8.464  1.404  0.564  -2.024 : Tumim
8.464  0.563  0.564  3.746 : Peve
1.267  -0.930  -0.574  2.327 : tisen
3.746  -0.930  -0.574  1.268 : fav
loc: 1.268
fav, 3
which: 8.464  1.404  0.564  -2.024
Tumim
common fav Peve: 
3.746
loc: 1.267
tisen, 0

5.041  -3.159  0.630  -1.952  5.901  -1.540  -0.011  0.091  1.074  -4.434  0.930  8.038  -0.725  0.000  5.110 : tepu
4.179  0.535  1.089  2.751  -0.384  0.000  -4.091  -2.856  7.076  1.315  -0.448  0.958  -9.022  -0.397  2.202 : Voto
5.028  -4.981  -0.990  -1.901  5.923  0.000  -1.706  -1.167  1.196  1.234  -1.384  8.071  0.000  -2.920  0.000 : bef
-0.075  5.091  0.930  0.862  -1.853  0.011  0.000  0.000  7.129  -4.390  -1.497  3.050  0.000  -2.857  0.000 : kibi
loc: -2.857
kibi, 13
common Voto kibi: 
0.000

3.450  -7.025  8.512  -0.203 -> febi
-3.249  -1.444  2.140  -8.841 -> kuni
-4.237  -8.551  1.855  1.269 -> makod
-4.115  -2.721  0.268  -8.421 -> mul
-0.580  -6.672  6.027  1.679 -> guro
2.586  -6.408  6.687  1.679 -> gumem
-6.599  -7.025  6.263  -0.449 -> gele
4.257  -1.885  6.262  -5.977 -> vuvul
common gele febi: 
-7.025
loc: 6.262
vuvul, 2
common gumem guro: 
1.679

5.195  -3.874  -7.768  0.988 = vepun
-3.482  0.522  -2.086  0.642 = kefo
5.195  1.575  -7.768  -6.256 = Pem
-3.482  0.522  3.993  5.500 = Gid
-5.065  -6.688  -2.144  -6.255 = reror
-2.703  5.112  1.574  -4.575 = Zufog
loc: 1.574
Zufog, 2
loc: -4.575
Zufog, 3
loc: -6.255
reror, 3

-1.761  -1.713  0.793  7.913  3.654  2.120  -1.520  6.535  -2.457  5.852  3.304  0.577  0.239  4.923  1.512  -0.999 = pagu
3.304  -2.477  4.093  -1.541  -4.512  -3.779  -6.214  0.093  1.010  5.090  -4.597  0.714  -2.642  3.304  0.792  4.639 = tana
-2.460  -2.477  4.093  -1.541  1.686  -3.779  -6.214  0.093  1.010  3.303  -4.597  0.714  -2.642  -6.311  0.792  4.639 = Koz
-2.460  -2.477  4.093  -1.541  -4.512  -3.779  -6.214  0.093  1.010  -4.511  -4.597  1.122  -2.642  6.535  0.792  0.792 = dupek
common pagu tana: 
3.304
common pagu dupek: 
6.535
common dupek pagu: 
6.535
common tana pagu: 
3.304
which: 3.304  -2.477  4.093  -1.541  -4.512  -3.779  -6.214  0.093  1.010  5.090  -4.597  0.714  -2.642  3.304  0.792  4.639
tana
loc: -2.457
pagu, 8

2.052  1.971  1.972  4.201  -1.170  1.949 : Dag
-3.102  -4.154  6.360  0.701  6.549  2.052 : mamut
-3.102  -4.154  1.971  0.701  -4.153  6.359 : bulof
2.051  -3.779  5.105  -4.154  1.366  6.360 : nad
common mamut Dag: 
2.052
loc: 6.549
mamut, 4
common bulof Dag: 
1.971
common nad bulof: 
-4.154
which: -3.102  -4.154  1.971  0.701  -4.153  6.359
bulof

